Each row below is a small network's average activation on inputs in which a field has the value named, seen along a few directions.
Related values have similar rows: they may be neighbours, one step apart, or belong to one group.
Strong random noise was added to every row along 10 fixed directions; ignore it. To show where, here is one row again and again, with new noise each time:
[ -27  136 -167 -129  248 -200   24 -144  321 -219  270   -8  389   83
   38 -138 -304 -131 -218 -232   21   21]
[ -82    3  122  -58  -26  -80  256  364  -61   83 -201   75 -206  -88
 -142  161 -182  -62   67  229  165  -92]
[ 134  262  187  -34  222  115   35 -120 -273 -192  -29 -361  185 -169
  -44  266  -22 -308 -267  -46  438  239]
[ 212   40  130 -179  397 -476  343   62  136  259  122 -369  378 -211
 -104  353 -477  143 -233 -231  301 -125]
[-196  -71 -146  -29  -53  299  216  156 -299    6 -404  302 -131 -317
 -167  220   27 -219 -165  104  -32   51]
[ 127   83   91  226   71 -102  210 -119  -54  -53  224 -273  180 -177
   30   68 -100  -42   -4 -138   38  -90]
[ 108  314   30  199  539 -170  -21  -87  132 -263  293 -179  314  -24
 -205  228 -262   81 -127 -114   22  -38]
[ -52 -291 -179 -159  303 -126   41 -251   24  159  -99  196  123  192
  -48 -199  210  273 -571 -278  143  118]
[  27  -89 -141   13   22  -67   45   44  137   47    6  117    6   28
 -261  141  -60  216  117   49 -251 -212]
[-117  208 -340  222    1  480 -285 -235   84 -392  206  347  197 -154
 -136  -26   -6 -138   34 -115 -581  -57]
[-131 -245 -261 -206  -31  -56   46 -330  196 -183  -67  165   22  424
   54 -479  341  -37 -234  -44  123   91]
[  31 -227 -130  -64  -91  217   78 -235  -54  117 -184   87  -45  -58
 -175   36  312  168  -44   -1  -87 -130]


LILER, 15 values:
tuza: [  89  115  342 -201 -233  291  -79  171    9   84 -154 -140 -171 -117
  -51  134  -78 -263  338  285  209 -128]
mipa: [ 209   80  440  241  -21 -193   38  290 -297  186  226 -265    7 -205
  255  170 -208   31  112  -79  200  110]
vidi: [ 216  -10   35   78   72   95 -676  179   10  249  199   80  -34  146
 -178  340 -139  385   86 -117 -487  -26]
fomek: [-138  121  118  129  215    5  -22    9  115  169   55  171   -3 -126
  -14 -131  -75  317 -103  -67   32 -106]
susam: [-107 -175 -452  124 -306   84 -139   21 -140 -158 -154  309  -35  126
 -369  123  273   25  189  112 -561   79]
naf: [-119 -471 -320  161  -81  171  126 -109 -311  187 -270  318  -64 -101
   61  -61  281  -22 -254 -171 -363  106]
nosa: [ 185 -309  251   48   50 -408  123  190 -227  544 -136 -274 -236  132
  135   99   78  306  -99 -118  170   36]
difu: [  16  -24  340  417 -132  363  -36   59 -837  119 -181 -108 -237 -329
  106   74  365 -176 -313  -71  213  360]
guki: [ 115  310   11  171  358 -156 -275 -155  180 -423  195 -224   77  256
  -11   45  101   99  192  171   55   62]
beve: [ 118  -53  -15 -482  -69   70 -145 -163  105  346 -207 -128  128  -90
 -165  282   82  332  -13    4   48  -35]
laga: [ 195  -71  -63  475  482 -205  329 -238 -447  -99  -45 -419  312 -370
   31  488  158   55 -264 -255   77  264]
getum: [  44  -63 -253  441 -102  -24 -251 -542  287 -440  633   33  166  451
  164 -632  301   19  179 -222 -513  -56]
tonik: [ 104  402  381 -309  303  245 -473   -2  232  248   36   -3 -116  -38
 -118  112  -56  537   75   87  262 -166]
sevif: [ 369  206   62 -189  142 -155 -302  -50  -37  122  136 -518  201   69
   60  430 -200  -10  -41 -164   86  145]
lonu: [ -55  -57 -175 -306 -169  162 -122  -86 -116  139 -232   37   54 -176
  170   61   73  -59 -134  -57   -1  154]
LILER is arranged as a line.
- Which values are neighbours of nosa? Give them in the order they are listed. => vidi, sevif
- Which values are neighbours of mipa? Give them in the order they are listed. => laga
- Which values are neighbours of fomek? Give them in the order they are listed. => susam, beve
- Which values are neighbours of tuza? Give them in the order they are listed. => naf, getum

MAPUT, 15 values:
potak: [ 359  -15  631  160 -364  347  136  -87 -650  440  156 -567  -79 -499
  409   79   75 -261 -227 -349  374    6]
vineb: [-114  -62  190  313  233  123 -452   90 -364  275   46  309 -165  138
  462 -323   97  115 -570 -353   97  471]
bati: [ 385 -103   -5  527 -171 -102  -81 -223 -897  369   89 -585   46 -172
  -24  523  278  276 -220 -350 -169  355]
vubes: [  15  532  178  191   20   99 -250  104  -30 -843  386 -235  117   89
 -151  124 -212 -640  340  348   54  246]
befuv: [-181 -482 -354  597 -135 -452   -1  -91 -480   94    8  205 -140  459
   59 -413  422  433 -486 -386 -381  418]
dimu: [ 106  -17  268  918  138  406  204   83 -730 -231 -301 -100 -552 -203
 -225  452  612   25  237  206 -292 -104]
fub: [-320  439 -240  -50  464  274 -153  135 -171 -244 -287  307  142 -250
   39  267 -166 -395 -601 -138   86  497]
bazom: [ 446 -291   19  -29 -381  -47  -24 -554  133   13  286 -748  180  308
  267  -83  348  -16  454  -82  -30 -179]
diput: [  -1  -25   68  563  127  345 -266   83 -510   17   -7  335 -109 -344
  -66  187  227  348 -132  -42 -232  133]
bini: [ -56  316  111  246 -255 -250 -329  312    4  -60  415    9   36  200
  -15 -195 -250   -3   60 -140 -161  169]
nev: [-281 -321 -348 -210  -54  303  429 -244  118  -38 -489  350 -114 -421
  -66  -29  348   54  235  287  -37 -244]
miku: [  59 -181 -260  222   79 -886  328  170  -51  -67  -46 -320  -64  445
    4  261  -96   62  289  177  -81   -6]
tuni: [  42  -26 -135 -194 -255  144    2  458 -112  356  -78  349   34 -367
 -160  334 -474 -194 -162 -110 -363  -86]
dusis: [ 143 -349  172 -336 -668  351 -249   53 -150  608   17  140 -126 -118
  -33 -136   76   48   78  -81 -140  -42]
gev: [-200   74   41  189  286 -426  486  157 -116 -487   -9   39  126  -72
  224 -348 -127 -441 -247   77  427  256]
MAPUT is arranged as a line.
- A walk along MAPUT starts at nev and steps to its neighbour diput. Put potak, vubes, befuv, bazom, bini in the order it reaches them. => vubes, potak, bazom, befuv, bini
- What is the length, in steps, of the shortest route from bati to gev? => 10
- Which values are neighbours of miku? Give them in the order they are listed. => vineb, fub
